A small network was trained on invented records. Each row is its activation on one of them, seen along a few directions.
Each row is followed by the record's values for the fields LEF, LINIR, FOLE.
Other fields move the rows too, some of them a lot.
[ 30  13  10  -3  25 -10  28  -8  23   6  44  49   0  -1 -39 -32  30  19
   3  12  -8  -3   0  32 -26 -15] | <LEF:tos LINIR:zinid FOLE:ton>
[-24 -23   5  -6  -7   2 -15   0  -6 -15 -32 -45  -2  -7  37  18 -14  -8
 -12   3   2  26 -31 -45  19  -1] | <LEF:kub LINIR:zinid FOLE:zot>
[-35 -35   2  -7  -8  11 -22   8 -31 -23 -58 -68   4  -8  57  31 -19 -17
 -15  47  18 -21 -25 -70  36   6] | <LEF:kub LINIR:zinid FOLE:zot>
[ 27   9  10  -3 -12   2  27  -2  25   6  41  50 -15  -2 -39 -31  35  12
   4  27  -5  -3  13  30 -25  20] | <LEF:tos LINIR:zinid FOLE:ton>
[ 35  19  14  17 -12   2   8 -12  26  17  63  65 -19  -4 -50 -41   6  23
   5 -22  -9   1  29  81 -11   2] | <LEF:kub LINIR:zed FOLE:ton>
[ 34  18  12   5 -12  -4  33  -9  31  12  59  59 -18  -2 -49 -39  39  20
   7   5 -12  -1  24  47 -34 -20] | <LEF:tos LINIR:zinid FOLE:ton>
[-29 -28 -14  -8  24  -3 -19   2  -2 -19 -51 -57   5  -6  40  37 -16 -21
 -12  11   8  23 -37 -58  23   3] | <LEF:kub LINIR:zinid FOLE:vozu>
[-21 -10   7  -3  -9   7   5   5 -16 -13 -30 -37  -2  -7  30  13   7  -5
 -11   6   2 -15 -10 -35   5  13] | <LEF:tos LINIR:zinid FOLE:zot>
[-10 -23  -9  17  -9  12 -15   6 -21 -11 -19 -45  -1  -6  51   4 -14 -19
  26   9   8 -16   1 -44  32   0] | <LEF:kub LINIR:zed FOLE:dud>
[ 32  19  13   1  15 -12  47 -14  17  27  67  71  -8   0 -53 -42  40  28
   6 -21  -8  14   9  62 -38 -21] | <LEF:tos LINIR:zinid FOLE:ton>
[-33 -30   5  -2  -8  15 -18  15  -6 -17 -53 -61   2  -8  50  24 -17 -20
 -14   5   5 -20 -39 -58  45  32] | <LEF:kub LINIR:zed FOLE:zot>
[ 33  19  18   4  12 -12  34  -8  16  25  63  71 -17  -1 -54 -42  26  28
   4 -24 -14   6  10  67 -37 -23] | <LEF:tos LINIR:zinid FOLE:ton>
[-22 -22 -13  -5  -9  10  -1   9 -21 -12 -42 -48  -2  -8  34  35   2 -20
  -9  12  13  29   7 -46  11   0] | <LEF:kub LINIR:zinid FOLE:vozu>
[ 33  42   9   9 -11  -5  15  -2  16  29  32  69 -20  21 -51 -32   7  22
   3 -22  -8   0   8  98 -35   8] | <LEF:tos LINIR:zed FOLE:beda>
[ -5  37  17  -2  22  -8  -1  -5   0   5   3  -5   1  -5   6  -5  -4  12
  -6 -10  -7  -9  -8  45 -14 -11] | <LEF:tos LINIR:zed FOLE:zot>
[ 13  -1   5  -3 -10   5   7  -2  13  -1  -5  31   6  21 -21  -5   8   3
   0   6  -5  22 -12   5 -14   0] | <LEF:kub LINIR:zinid FOLE:beda>
[-13 -23  -8   7  -9  15 -14   2  -3 -16 -23 -47   1  -6  54   4 -13 -17
  24   2  17 -17 -12 -43  39  29] | <LEF:kub LINIR:zed FOLE:dud>
[-22 -21   8  -3  -9  15  24   4 -18  -1 -33 -41  19  -7  36  16  23  -9
 -11   1  10 -12  -8 -38   5  -1] | <LEF:tos LINIR:zinid FOLE:zot>
[-22  15   9   2  -9   1 -13   0 -20 -12 -30 -41   7  -7  36  16 -12  -5
 -11  -1   1 -14 -26 -39   5  -2] | <LEF:tos LINIR:zed FOLE:zot>
[ 31  15  13   7 -11  -2   6   1  24   7  49  52   1  -4 -41 -33   5  28
   3  15 -12  -2  30  36 -26 -16] | <LEF:kub LINIR:zinid FOLE:ton>
[-19 -18 -12   8  -9   0 -13   1 -15   1 -34 -40  -4  -8  31  26 -12 -16
 -10  -1   2 -11  -5   0  37  -4] | <LEF:kub LINIR:zed FOLE:vozu>
[  7 -14 -10   4 -10   2  -5  13 -14 -10   0 -23  -6  -6  -6  19   1 -11
   7  27   4   5  -3 -22   3  34] | <LEF:kub LINIR:zinid FOLE:tuki>
[ 17  10   8  -1 -11   6  -1  -1   2   1   1  33  12  18 -24 -14  -2   7
   4 -12  -5  18  12  28 -17  22] | <LEF:tos LINIR:zed FOLE:beda>
[-26 -31  -6  -3  -8  12 -18   5 -26 -14 -36 -61   3  -7  61  12 -16 -23
  24  10   6 -18 -38 -63  56  13] | <LEF:kub LINIR:zed FOLE:dud>
[-26 -23 -12  -5  -8  15  12   9 -18  -9 -43 -49   7  -8  29  35  17 -20
 -11  14   2 -17   0 -45  10  17] | <LEF:tos LINIR:zinid FOLE:vozu>
[-36 -32 -17  -4  16  -3 -22  15 -28 -23 -61 -69  34  -8  52  42 -20 -24
 -15   9   6 -21 -42 -71  21   7] | <LEF:kub LINIR:zinid FOLE:vozu>
[ -4 -13  -8   0  21  -7  -8  -3 -14   7   0 -22  -2  -6  -7  12  -8 -10
   7  -4  10 -13 -22 -12  30  -7] | <LEF:kub LINIR:zed FOLE:tuki>
[  6  28  -5   3  27  -8  -5  -5  -5   3  13 -11   9  -6 -19   4  -4  -1
   6 -10  -4  -9  -8  -5 -11  -7] | <LEF:tos LINIR:zed FOLE:tuki>
[  2   4  -7  -2  19  -7   0   3 -10  -7   8 -17  21  -5 -12  12  -7   5
   1  -7  -3 -12 -18 -16  -6  -6] | <LEF:tos LINIR:zinid FOLE:tuki>
[ 33  17  15   6  23 -11   7 -12  13  25  60  61  10  -2 -48 -39   5  30
   2 -20 -12  -3   8  74  -4 -13] | <LEF:kub LINIR:zed FOLE:ton>
[-21 -18   6  -3  -9   2   4   6 -17  -9 -33 -39   9  -7  32  16   0   0
 -11  11   0  31   2 -37   5  -3] | <LEF:kub LINIR:zinid FOLE:zot>
[-22 -15  14  -5  21  -5 -11   2 -20 -10 -34 -40  13  -7  33  14 -12  -2
 -11   0   1   7 -29 -26   5   6] | <LEF:tos LINIR:zed FOLE:zot>
[-16 -12  -7  -4  -8  10  13   5 -12 -11   2 -35  -3  -6  28   9  21 -11
  -9  50  -1 -12   2 -27   1  -3] | <LEF:tos LINIR:zinid FOLE:memub>
[  6  28   1   5  -9   6  14  -3   0  13  20  -2 -11  -5  18 -22  11   4
  37 -12  -5  -6  -9  44 -18 -14] | <LEF:tos LINIR:zed FOLE:dud>
[ 21   5   9   0 -11  -2   3  -7   5  11  37  39  -5  -5 -34 -27   1  26
   1  -6  -8  -5  33  20  17 -16] | <LEF:kub LINIR:zed FOLE:ton>
[-34 -31 -15  -3  -7   1   3  17 -31 -22 -58 -66   2  -8  48  43   8 -25
 -13  51   6 -19 -39 -67  18  18] | <LEF:tos LINIR:zinid FOLE:vozu>
[  1  -9   3   4 -10   7  -5   5  -5  -4 -16  19   4  18 -10   0  -5  12
  -6  -8  -1 -11 -14  -2  23  -7] | <LEF:kub LINIR:zed FOLE:beda>
[-39 -37 -18  -9  24  -2 -24  14 -33 -24 -66 -74  17  -8  57  50 -21 -28
 -15  12  12   8 -44 -79  36   8] | <LEF:kub LINIR:zinid FOLE:vozu>
[  7  -6   1  -1  21  -8   1   0  -6   0  -9  26  -5  22 -17  -6   1   6
   0  -9  15  14 -12  -3 -11  11] | <LEF:kub LINIR:zinid FOLE:beda>
[ 24   2   7  -3 -11   3   3  -5  19   1  26  35   0  -4 -28 -23  10   9
   6  45  -5  -8   9  14   2 -14] | <LEF:kub LINIR:zinid FOLE:ton>
[ 21  11   5  -4 -11  -8  16   2  21   4   7  45   2  22 -31 -20  12   8
   1  -5  -3  -5  38  21 -22   4] | <LEF:tos LINIR:zinid FOLE:beda>
[-27 -12 -14   2  -9   6 -18  16 -26 -19 -49 -56   0  -8  36  36 -16 -20
 -13   4   8 -19   1 -55  14  34] | <LEF:tos LINIR:zed FOLE:vozu>

Here are new rows. What are their fields?
[ 37  18  14   7 -12  -5  22  -4  14  15  58  66 -18  -2 -50 -39  15  32
   3 -10 -14  45  40  49 -34 -21] | <LEF:kub LINIR:zinid FOLE:ton>
[ 12   1   9  -3  22  -9  12   2  17   3  -1  37  -2  18 -20  -9  14  13
  -3   0  -7  36  -8   9 -16 -11] | <LEF:kub LINIR:zinid FOLE:beda>
[ 31  14  13  -1  16  -9  13  -8  36  16  57  61 -18  -4 -47 -37  17  24
   5 -22  -7  29   5  43 -33 -11] | <LEF:kub LINIR:zinid FOLE:ton>
[-16 -17  -3  -5  14  -5  10   4   8 -12  -8 -37  -2  -6  37  -2  18 -11
  26  49   0 -13 -26 -32   2  30] | <LEF:tos LINIR:zinid FOLE:dud>
[-23 -23 -12   4  -9  11 -10   0 -21   2 -40 -45   3  -7  33  32  -9 -19
 -10   0  10  -2  -7 -19  30   3] | <LEF:kub LINIR:zed FOLE:vozu>
[ -3  -7  -1  -4  -9  -7  15  -4  10  -4   7 -18  -9  -5  26 -13  19  -1
  29  19  -2 -11  24  -8  -8  -9] | <LEF:tos LINIR:zinid FOLE:dud>
[ -9 -19  -7  -5  -9  11 -12   0 -18 -12 -16 -38   0  -6  48  -1 -12  -9
  31   0  10  14  -6 -34  10  -4] | <LEF:kub LINIR:zinid FOLE:dud>
[ 22  11  11  14 -11  -2   5 -10  23   9  46  52 -15  -1 -37 -32   3  22
   0  -2  -8  -3  29  30   2 -18] | <LEF:kub LINIR:zed FOLE:ton>
[ 24   3   6  -3  -9  -9   1  -4  10   2   4  41   0  25 -27 -18  -1  12
  -2 -10  -7  33  34  15  -7 -13] | <LEF:kub LINIR:zinid FOLE:beda>
[ 23   4   7  10 -11   4   1  -4  22  10   7  45   8  19 -27 -20   0  12
  -1 -14   5  -6  15  50  10  15] | <LEF:kub LINIR:zed FOLE:beda>
[ 36  57  19  -2 -12   7  11  -1  37  16  66  71 -14  -4 -56 -44   7  32
   9 -23 -13   0  12  75 -36   1] | <LEF:tos LINIR:zed FOLE:ton>
[ -7 -20  -6  -5  27  -5 -13   3  -2 -13 -14 -39  11  -6  46   0 -12 -13
  28   1   4  11 -26 -36  11   5] | <LEF:kub LINIR:zinid FOLE:dud>
[ 17  43   5   0  27 -10   2  -7  26   6  32   6 -13  -4  10 -28   1   4
  35 -14  -2  -6  -4  61 -22  11] | <LEF:tos LINIR:zed FOLE:dud>
[-27 -29 -14  -3  -5  -2 -18   6 -27 -19 -51 -59  31  -6  43  38 -17 -22
 -13   5  10  24   4 -59  20  26] | <LEF:kub LINIR:zinid FOLE:vozu>
[ -9  33  12   0  -9  18  -5   4   3  -5 -10 -17  -7  -6  14   1  -3   0
  -7  -7   1 -11 -17  28  -9  27] | <LEF:tos LINIR:zed FOLE:zot>
[ 12  -1  10   4  14  -8   0  -3  13   2  26  32  11  -4 -26 -21  -2  18
  -2  -4  -7  -7  -9   7  24 -10] | <LEF:kub LINIR:zed FOLE:ton>
[ 45  62  16  12 -13  -3  12 -11  24  16  70  77 -21  -3 -59 -47   9  25
  11 -26 -15   2  36  72 -42 -25] | <LEF:tos LINIR:zed FOLE:ton>
[  4 -16  -5   0  -9   5  -7  12 -14 -11 -28   1  -4  13   0  11  -5  -8
  -4  40  -1 -14 -23 -26  17  -3] | <LEF:kub LINIR:zinid FOLE:beda>
[ 22   6  12  -1   5 -10   5  -8  25   4  42  39   5  -4 -32 -28   4  20
   6  19  -9   6  -3  24 -18 -16] | <LEF:kub LINIR:zinid FOLE:ton>
[ 17   5   7   1  21  -9   6  -8  21  18   8  44   2  19 -32 -20   2  14
   1 -17  -9   7  -3  50  -2 -17] | <LEF:kub LINIR:zed FOLE:beda>
[-27 -25 -12   2  -9  10  16   4 -21  -7 -44 -49  15  -6  36  35  19 -19
 -12   9   7 -10 -13 -49  10   3] | <LEF:tos LINIR:zinid FOLE:vozu>
